Each row below holds a small network's activations on one input, seen along a few directions.
Each table varies a few parts of the input and shows all the possible inputs, shuffled.
Descriptions start from the smaller parts, as in this example, which fits no table here: one of 3 separate values, together with either a single point or one of 9 places around a ring or (one of 6 places along a line, together with one of 8 places around a ring).
Shared parts are said once, and a part with two or three values counts as separate values.
In the rows, 128 means zero.

Other details of the inputs vary at random and push rows far along two fixed directions, the same in every table; ignore that.

Table:
r1: [ 98 143 110 122 111  37 117  95 184  85 161 171 137 165]
r2: [ 74 128 115 173  52  98 162 176 166  41 150 134 155 216]
r3: [ 91 138 153 106 130 133  67 169  51  99 134 178 146 130]
r4: [112  79  95 129  76 113 170  98 187 188 118  87  95  97]
r5: [ 74 127 129 140  73  70 123 116 152 106 184 192 118 177]
r6: [101 136 166 116 141 136  59 164  61 104 146 179 148 138]
r7: [176 168 154  96 182 190 120 115 130 177  78 101 162  86]
r8: [112 122 105 176 116  34 145 127 139  92 176 173  95 168]
r9: [147  87 141 106 156 192 103 138 104 184 101  74 123  67]
r10: [122 114 117 149 113 138 169  62 211 183  99  97  90 132]
r11: [ 96 107 135 114 179 139  46 131  77  74 130 143 124 130]
r12: [133  87 113 138  91 121 157  80 205 184 111  93  89 117]
r13: [ 85 107 113 153 147 159  82 194  72  23 119  68 171 164]
r14: [111 143 135 122 151 132 108 201  83  18 117  88 212 156]
r15: [136 127 100  96  76  94 189 103 198 185 132  99 132  95]
r16: [171 114 105 153  96 108 208 112 170 181 152 109  84 116]
r17: [ 90 139 148  99 130 142  73 165  49  93 145 178 144 130]
r18: [124 129 107 177 120  39 140 113 146  85 159 179  91 179]
r19: [146 125 144 109 181 222 116 101 115 169  82  83 115  94]
r20: [113 144 146  97 176  99  57 159  83  91 139 151 171 116]
r21: [104 123  91 168 105  31 153 131 130  86 164 173  95 158]
r22: [149 159 117 119 113 122 187  65 224 180 116 114 132 127]
r23: [165 154 172 116 147 224 123 119 107 191  84 129 143 109]
r24: [186 143 153  83 160 172 108 134 124 177  88  93 158  74]
r25: [ 85 135 108 121 107  31 123 110 176  94 178 165 141 156]
r26: [175 145 113 174 122 123 209  83 184 180 113 121  86 142]
r27: [ 85  98 131 114 175 134  51 145  69  82 147 138 130 119]
r28: [147 124 136 126  57 141 176  90 193 194 132 134 106 135]
r29: [174 132 173 103 125 207 110 138 101 191  94 121 136  96]
r30: [104 164 162 123 166 167  72 126  73  90 129 193 149 161]
r31: [128 134 119 129 172 114 100 171  35  73 148 159 121 119]
r32: [122 131 102 169 120  47 146 109 144  79 170 179  89 179]
r33: [164 136 138  72 145 162 123 152 105 181  93  86 162  56]
r34: [137  89 122  89 144 197 117 137  91 174 101  73 121  58]
r35: [199 156 141 135 190 206 156 122  89 166  97 107 112 104]
r36: [172 124  98 196  66 135 242 156 178 110 122  45 125 144]
Description of these inputs: one of 4 separate values, together with either a single point or (one of 2 separate values, together with one of 4 places along a line).
Question: The inputs of r35 and r19 match in every part but the choice among 4 separate values. If r26 is changed in the same way as r35 into r19, which row does it become?
Answer: r10
Question: Which other rows does r20 become when the choice among 2 separate values takes its other values? List them by row number.
Answer: r25
Question: Which other rows agree with r6 in the choice among 4 separate values? List them by row number.
Answer: r2, r3, r5, r17, r23, r28, r29, r30

Table:
r37: [186 121 142  95 139 205 149  96 150 229  89  78 116  64]
r38: [179 133 135 136 113 163 176 133 135 176 121 106 119 112]
r39: [134 163 151 119 213 150  56 183   9  50 127 164 160 130]
r40: [117 133 122 126 127  83 125  94 163 138 137 151 119 132]
r41: [116 127 128 123 105  90 131 111 149 144 153 163 115 135]
r42: [144 142 135 106 123 152 137 145 125 138 113 105 159 111]
r43: [169 128 135 141 111 172 168 128 132 173 109 108 111 117]
r44: [ 78 107 108 149 126  88 110 129 124  79 150 144 115 154]
r45: [ 73 125 114 143 108  64 113  87 162 112 157 182 105 167]
r46: [105 129 120 132 109 112 134 111 172 109 130 125 139 155]
r47: [148 137 134 101 137 134 130 118 125 165 122 134 128  97]
r48: [152 119 139 109 110 161 140 111 140 198 113 122 110  98]
r49: [138 107 116 131 102 123 156 141 139 148 139 103 116 111]
r50: [158 159 162 114 231 187  55 179  15  80 101 133 160 110]
r51: [117 117 102 135 108  82 150 131 143 113 145 121 120 129]
r52: [125 141 152 108 142 155  91 169  79 101 128 131 166 126]
r53: [113 129 141 112 216 137  34 182  19  47 123 135 160 116]
r54: [ 88 137 112 144 102  60 132 114 181  84 145 148 145 174]
r55: [185 100 125 110 133 204 168 123 143 206  88  40 115  66]
r56: [ 92 133 113 172 111  78 143 105 154  87 153 169 105 184]
r57: [107 101 110 146  94  99 139 131 140 117 142 128 108 138]
r58: [103 125 128 135  83 114 137 127 156 118 134 136 135 154]
r59: [172 132 130 138 135 170 167 110 150 166 106  95 112 116]
r60: [ 74 128 117 146  93  88 131 112 169  92 145 149 133 176]
Question: The inputs of r46 and r59 match in every part but one. If r54 is changed in the same way as r46 into r59, which row does it become?
Answer: r50
Question: Describe the family of inputs behind these rows.
Answer: one of 4 separate values, together with one of 6 places around a ring
Question: Which other rows does r49 become when the choice among 4 separate values takes its other values? List them by row number.
Answer: r38, r41, r52
Question: Which other rows does r57 become when the place on the ring of 6 takes its other values? List them by row number.
Answer: r44, r49, r51, r53, r55

Table:
r61: [123 143 148 118 165 155  87 138  87 107 117 146 143 131]
r62: [167 128 139 102 129 186 148 117 147 195  93  82 136  85]
r63: [121 117 122 138 146 148 111 189  74  64 123  94 154 132]
r64: [120 134 133 130 175 125  86 139  79  88 129 148 129 131]
r65: [189 119 142 112 144 215 154 126 117 208  86  72 115  70]
r66: [124 146 137 131 177 129  89 137  83  90 127 153 136 138]
r67: [100 125 140 110 155 132  72 143  86  96 134 146 143 127]
r68: [100 137 115 155 109  69 136 112 146  98 158 176 112 170]
r69: [ 91 119 107 144 110  56 123 115 151  95 158 161 113 158]
r70: [102 112 102 144  77  69 163 100 183 138 154 144 100 148]
r71: [ 78 120 114 135  96  65 120 115 153 101 159 165 122 157]
r72: [180 130 119 134  93 143 208  99 188 211 115  95 104 104]
r73: [ 80 114 100 160  87  73 143 153 154  55 152 117 142 174]
r74: [130 134 137 113 131 133 114 130 126 134 123 130 141 121]
r75: [120 123  96 181  73  83 198 133 182  91 146 107 123 178]
r76: [181 127 121 138  93 144 204  98 191 211 113  93 103 107]
r77: [101 134 117 158 110  70 132 112 149  97 156 174 111 172]
r78: [120 140 133 142 145 143 112 183  80  52 125 113 164 156]
r79: [123 151 143 117 162 128  90 145  84  94 131 160 147 135]
r80: [164 144 153 104 172 194 110 139  92 153  94 107 146  95]
r81: [134 140 140 121 130 142 125 130 118 136 125 142 133 128]
r82: [104 122 133 120 163 131  76 142  80  93 129 145 132 129]
r83: [ 94 124 114 130 105  71 127 115 155 111 152 152 126 145]
r84: [132 106 112 129  70 124 187  86 214 200 121  93 106 115]
r85: [103 124 142 112 150 129  73 149  83  98 134 149 143 126]
r86: [159 126 131 123 148 155 135 126 116 153 116 110 119 103]
r87: [161 125 141  98 163 180 110 152  78 157 107 102 136  79]
r88: [157 129 141 116 139 203 129 186  86 117  95  60 169 104]
r89: [ 84 129 120 138  96  71 118 111 159  99 154 169 127 166]
r90: [116 128 140 105 163 139  79 144  88 106 127 134 147 115]
r91: [202 134 145 110 151 211 160 126 121 208  90  76 125  73]
r92: [118 130 137 129 165 132  85 142  76  92 135 152 126 132]
r93: [ 99 123 112 139  76  80 155  90 199 136 148 145 116 157]
r94: [172 129 124 126  91 151 200  92 202 209 110  91 113 108]
r95: [186 122 135 119 134 178 161 126 129 194 102  86 114  82]
r96: [ 83 115 108 144 108  67 120 110 152  95 159 161 110 161]
r97: [190 132 153 101 137 221 154 126 127 210  87  80 132  77]
r98: [123 125 123 152 150 137 115 185  70  49 130 109 149 147]
r99: [120 133 136 127 159 128  90 148  71  95 137 157 127 129]
r100: [169 123 121 140  93 155 200  90 193 211 109  92 100 111]
r101: [102 129 136 111 165 125  72 140  90  92 128 142 146 125]
r102: [108 139 144 109 148 133  79 146  84  99 132 156 150 131]
r103: [103 108 104 148  78  70 159  99 186 137 152 142  99 151]
r104: [106 113  99 145  89  66 160  93 191 132 152 137 103 149]
r105: [100 140 120 146 110  66 130 110 159  95 152 172 124 171]
r106: [118 128 141 107 158 135  79 149  85 108 127 136 147 114]
r107: [146 121 115 126  73 121 193  85 219 197 123  98 115 118]
r108: [156 122 141 102 172 185 104 143  85 153  99  96 135  83]
r109: [125 137 133 126 167 121  92 147  73  92 136 154 130 127]
r110: [109 134 118 152 116  88 137 107 151 109 150 162 111 163]
r111: [114 117 106 158  83  72 167  97 182 134 152 148  94 155]
r112: [113 143 141 108 155 126  81 146  87  96 132 154 153 128]
r113: [144 131 133 130 102 137 158 112 162 166 122 125 120 128]
r114: [149 132 154  96 158 199  99 140  93 157  95 104 149  91]
Question: Describe the family of inputs behind these rows.
Answer: one of 6 places around a ring, together with either a single point or (one of 2 separate values, together with one of 4 places along a line)
Question: The inputs of r66 and r62 match in every part but the place on the ring of 6. If r100 is changed in the same way as r66 into r62, which row does it become?
Answer: r114
Question: The inputs of r74 and r105 match in every part but the place on the ring of 6. If r112 is changed in the same way as r74 into r105, which row does it become?
Answer: r79
Question: Which other rows does r81 become when the choice among 2 separate values takes its other values? List them by row number.
Answer: r79
Question: Which other rows agree with r104 in the place on the ring of 6? List them by row number.
Answer: r63, r69, r70, r82, r87, r96, r103, r108
